A small network was shown many inputs. Here are its activations along a few directions, one row for each input.
In each table, some parts of the input vary, and every possible input appears once, in random order.
A made-up example of a description, with smaller parts first: one of 5 places around a ring, together with either a single point or one of 9 places around a ring or (one of 3 separate values, together with one of 4 places along a line).
Shared parts are said once, and a part with two or three values counts as separate values.

A family of inputs:
row 1: [ 22 -12  10 -17 -18  25  13 -28   2  16  -6   4 -23  20   7  16]
row 2: [  7 -20  18   2 -38  39   2  -1  10  32 -21   8  -3  33 -11   2]
row 3: [ -7  11 -12  16  19 -31 -30  37   4  -8  31  -4  -6  11 -23 -30]
row 4: [ 10 -18  18   6 -39  39   6  -2  13  28 -18   9  -5  36  -9   2]
row 5: [  0  19 -21  -2  36 -33  -4   1  -1 -27  11 -11  14 -31   2   5]
row 6: [ -1 -12  27   4 -39  29  24   5  14  26 -36  -1  28   6   7   1]
row 7: [-39   4  23  31 -35  19  24  10  -6   3   0  69  29   5   9   4]
row 8: [-14  11  -6  16  20 -31  -7  45   6 -20  18 -12  27 -20 -15 -24]
row 9: [  1 -20  18  -1 -31  43   0   0   4  34 -28   5  -4  33 -16   2]
row 10: [ -3  18 -23  -5  38 -32  -4   2  -4 -24   6 -12  14 -34  -1   6]
row 11: [ 11  16 -24   2  38 -34 -23 -10   1 -17  29  -2 -19   1  -2  -2]
row 12: [ 10  -8 -10  -1   3   1 -14 -25 -12  -6  17   3 -33   8   9  -1]
row 13: [ -5  12  -6  20  18 -33  -4  45  10 -23  23  -8  27 -17  -7 -25]
row 14: [ 18 -14   9 -21 -19  26  10 -26   0  20  -9   3 -22  18   4  15]
row 15: [-14  12 -14  13  25 -28 -31  37   0  -5  25  -7  -7   9 -30 -29]
row 16: [ -1  14 -27  -5  41 -32 -26  -8  -5 -12  18  -7 -19  -3 -12  -1]
row 17: [  5  -9 -11  -6   1   2 -16 -23 -14  -3  13   1 -32   6   5  -1]
row 18: [  8  -4  17 -19 -15  18  31 -19   0   9 -27  -8   9  -9  19  22]
row 19: [ -6 -12  27   1 -32  32  22   5  10  27 -43  -3  27   5   2   1]
row 20: [-16  11  -7  13  22 -30  -8  46   4 -16  13 -13  27 -23 -18 -24]
row 21: [ 14 -13  10 -22 -15  27  10 -26  -2  18 -11   1 -22  19   2  15]
row 22: [ -1  -1  -6  -6   0  -1   6 -12 -10 -14   0  -7   3 -24  21   9]
row 23: [ -3  -9 -13  -9   7   3 -16 -22 -18  -1   6  -2 -33   5  -1   0]
row 24: [  2  14 -25  -3  40 -33 -26  -9  -3 -16  23  -6 -19  -1  -9  -2]
row 25: [  3 -10  27   8 -39  28  28   4  17  22 -32   0  26   9   9   2]
row 26: [  6  -4  16 -21 -13  19  30 -18  -3  12 -32  -8   9 -10  17  22]
row 27: [ -4 -11  28   3 -35  31  23   4  13  24 -38  -2  28   7   5   1]
row 28: [ 12 -14   9 -24 -13  28   9 -25  -5  21 -16   1 -22  17   0  15]
row 29: [  4  18 -21  -2  33 -33  -4   2  -1 -25  13 -10  15 -32   5   5]
row 30: [ -8   0  -8 -10   6   1   5 -11 -14 -12  -7  -9   2 -26  15  10]
row 31: [-33  -4  19  31 -35  26  -2   4  -6   5   9  80  -8  30  -8   5]
row 32: [ 16  -2  17 -14 -18  16  34 -21   3   8 -21  -6   8  -7  24  22]
row 33: [ -5   0  -6  -7   4   0   5 -12 -11 -15  -1  -8   3 -24  18   9]
row 34: [  0  -9 -11  -7   5   2 -17 -24 -15  -4  11  -1 -33   7   2  -1]
row 35: [ 12  -4  17 -18 -19  17  31 -19   1  11 -25  -7  10  -9  21  21]
row 36: [  9  20 -19   3  34 -34  -1   0   2 -28  16  -8  14 -29   9   5]
row 37: [  4   1  -5  -1   2  -1   8 -14  -7 -17   4  -5   3 -22  25   9]
row 38: [ -2  13 -12  19  21 -32 -28  36   7 -12  35  -1  -7  14 -19 -30]
row 39: [  3 -19  19   2 -34  41   1  -1   8  31 -23   6  -4  34 -14   2]
row 40: [  6  14 -25  -2  36 -33 -25  -8  -2 -14  25  -4 -19  -1  -6  -3]
row 41: [-11  12 -12  15  23 -30 -31  37   3  -9  30  -5  -7  12 -26 -30]
row 42: [-10  10  -6  17  16 -32  -7  46   7 -18  20 -10  28 -20 -11 -25]
Q: What is each input in this table made of?
A: one of 2 separate values, together with either a single point or (one of 4 places along a line, together with one of 5 places along a line)
Q: Changing only the choice among 2 separate values turns row 18 into row 21. The same change can be made to row 5. Which row results?
A: row 24
Q: Changing only the choice among 2 separate values turns row 4 into row 25. The same change can be made to row 41. Which row results?
A: row 8
Q: Which other rows does row 15 become when the place on the line of 5 takes its other values? List them by row number.
A: row 9, row 16, row 23, row 28
Q: Which other rows does row 27 become when the place on the line of 4 takes its other values? List them by row number.
A: row 6, row 19, row 25

A family of inputs:
row 43: [-36   3  15  24 -19   3  -4  59   7   8  -3  12  29   7 -24 -25]
row 44: [ 11   2  16  -8 -17   8  55  -5  17  -1 -43  -8  64 -48  28  27]
row 45: [ 26   4 -16 -18  27 -21   4   3   5 -19   1 -61  11 -35  17  -4]
row 46: [ -2  13 -26  27  41 -36 -53  46  19   0  29 -13  -5  31 -55 -41]
row 47: [-28  12  14  23 -12   8  32 -30 -11 -26  -1  62  16 -17  37  27]
row 48: [-30   7  -8   8  11  -4   2 -18 -31 -27  13  41 -11 -22  17  12]
row 49: [ -9   7 -30   8  23 -30 -20 -24 -24 -32  44  21 -29 -17  14  -3]
row 50: [-12   0  -5  35   2 -18 -37  50  13  -3  18  -6  11  13 -27 -40]
row 51: [  1  18 -41 -12  54 -52 -40 -20 -17 -25  58  19 -46  -4 -10  -3]
row 52: [ 34 -29  19 -46 -33  51  19 -59   4  55 -64 -47 -22  23  17  22]
row 53: [  5   0   2 -22   9   0  27   4  -1  -8 -26 -39  38 -45  11  14]
row 54: [-26   9  37  34 -46  12  29  51  16  16 -10  37  55   8   3 -12]
row 55: [ 15 -44  41  -2 -60  66   6   3  15  58 -23  13 -31  74 -34 -16]
row 56: [ 16 -21   3 -19 -38  60  -6 -66 -17  23  -6  38 -63  46  14  45]
row 57: [ 34  20 -23 -29  58 -48 -13   7   6 -19  14 -70 -17 -15  -6  -3]
Q: Changing only one part turns row 45 into row 50. The same change can be made to row 52. Which row results?
A: row 55
Q: What is each input in this table made of?
A: one of 3 separate values, together with either a single point or one of 4 places along a line
